Each row below holds a small network's activations on one input, seen along a few directions.
Each table varies a few parts of the input and shows all the possible inputs, shuffled.
A made-up example of a description, with smaller parts first: ring(5) and (point or ring(9) or (values(3) and line(6))).
Shared parts are said once, and a part with two or three values counts as separate values.
In the rows, 128 means zero.

Other details of the inputs shift rows strongly along two fixed directions, in all tables alike. That doesn't count.

A family of inputs:
R1: [196 127 144 120 158 153 105 100  65 136 173 123 131 125 130]
R2: [  7 196  95 111 191 117 200 203 103 107 110 136 162 181 151]
R3: [159  97 132 153  93 132 131 128 185 111 105 124 122 136 135]
R4: [ 97 157 116 126 159 159 176 169 124 119 110 131 149 160 110]
R5: [128  65 132 129  41 107 102 103 206 133 106 120 115  73  93]
R6: [175  60 131 169  50  84  82 106 242 110  94 113  88 108 172]
R7: [187 143 158 142 153 144 110  74  69 126 156 130 123 140 128]
R8: [173 174 141 143 164 140 104  64  92 166 138 166 103 117 101]
R9: [ 75 158 109  96 177 137 185 208  88 106 126 108 164 172 153]
R10: [102 114 136 111 124 145 157 142 121 114 132 115 154 129 105]
R11: [216 130 144 128 142 156  89  80 100 174 152 144 103 102  91]
R12: [143  87 128 156  58 126 125 101 223 125  87 129 113 109  92]
R13: [194 155 135 147 154 124  82  74 104 164 140 170  87 111 131]
R14: [ 74 132 122 126 123 148 174 152 129 103 112 115 156 148 106]
R15: [ 93 118 132 123 123 103 123 147 118 105 143 109 136 136 161]
R16: [146  73 145 133  77 120 120 120 165 100 129 104 134 116 125]
R17: [133  71 119 122  52 116 103 126 206 142 110 120 120  73  94]
R18: [174 169 129 116 184 134  94 102  61 177 169 160 104 118 126]
R19: [211 132 147 125 162 124  60  73  62 150 182 130 109 117 171]
R20: [130 112 116 124 117 102 113 145 154 139 133 124 108 118 150]
R21: [ 88 149 109 122 129 136 147 155 162 138  93 149 136 128  99]
R22: [178 168 133 134 177 163 116  91  81 162 132 160 121 134  95]
R23: [122  92 119 116 102 147 140 152 152 116 126 106 145 115 106]
R24: [ 23 187  96 113 171 123 192 186 118 119  99 145 153 159 126]
R25: [106 123 110 111 110 130 135 160 164 148 113 132 131 108  95]
R26: [118  96 114 117  86 113 108 135 162 142 130 129 118  94 126]
R27: [123 124 122 123 132 109 123 164 135 122 135 114 124 139 165]
R28: [160  61 131 133  66 123 122 146 207 110 110 104 121 120 126]
R29: [147 178 143 132 190 126 105  87  34 133 167 136 124 154 170]
R30: [196 149 138 150 161 112  77  76 100 156 145 157  86 123 156]
R31: [128  59 141 144  57 101 115 140 185  88 119  96 131 113 149]
R32: [174  83 137 164  76 113 109 121 197 106 101 119 106 126 158]
R33: [ 75 124 109 103 128 111 139 174 129 127 136 117 140 128 150]
R34: [207 144 159 161 151 131  96  71  97 128 144 139 102 140 159]
R35: [ 68 136 116 129 121  99 144 147 134 112 116 119 130 137 149]
R36: [199 130 143 118 145 159  90  80  78 167 161 139 121  96  93]
R37: [127 160 139 112 180 118 110 105  42 147 171 139 123 130 152]
R38: [144 106 134 156  97 129 141 117 180 106 108 120 123 143 134]
R39: [ 84 133 123 126 111 141 157 137 141 121 105 120 147 128  87]
R40: [136 101 120 120 106 143 148 155 167 125 121 116 135 125 107]
R41: [ 42 134 107 117 107 106 162 159 155 112  99 128 141 130 122]
R42: [133 122 128 152 115 103 117 112 163 111 112 123 112 140 173]
R43: [ 88 131 123 103 148 136 158 187  96 105 135 103 163 150 154]
R44: [ 51 148 117 116 122 128 160 149 141 125 105 131 149 125  93]
R45: [ 18 204 104 103 208 169 230 202  80 104 112 134 187 196 109]
R46: [162 138 141 124 144 118  83  72  74 159 166 149 107 100 125]
R47: [ 94 121 132 138 111 120 155 151 134  91 111 103 144 148 154]
R48: [141 173 144 105 198 164 132  99  18 157 164 143 145 125  89]
Each input here is: ring(6) and ring(8).
Q: Changing only the ring(8) part turns R40 into R28. The same change can be made to R23. Which row results?
A: R1
Q: Changing only the ring(8) part turns R31 into R48. The same change can be made to R43. Which row results?
A: R36
Q: A walk changes only the ring(8) part. It starts at R42 and steps to R34. List the rest of the walk in order.
A: R38, R45, R12, R8, R24, R2
Q: Which other rows does R6 become when the ring(6) part takes its other values? List them by row number.
A: R15, R19, R27, R29, R42
Q: A walk changes only the ring(8) part. It starts at R3 and steps to R4. List the rest of the walk in order.
A: R22, R21, R13, R30, R6, R32
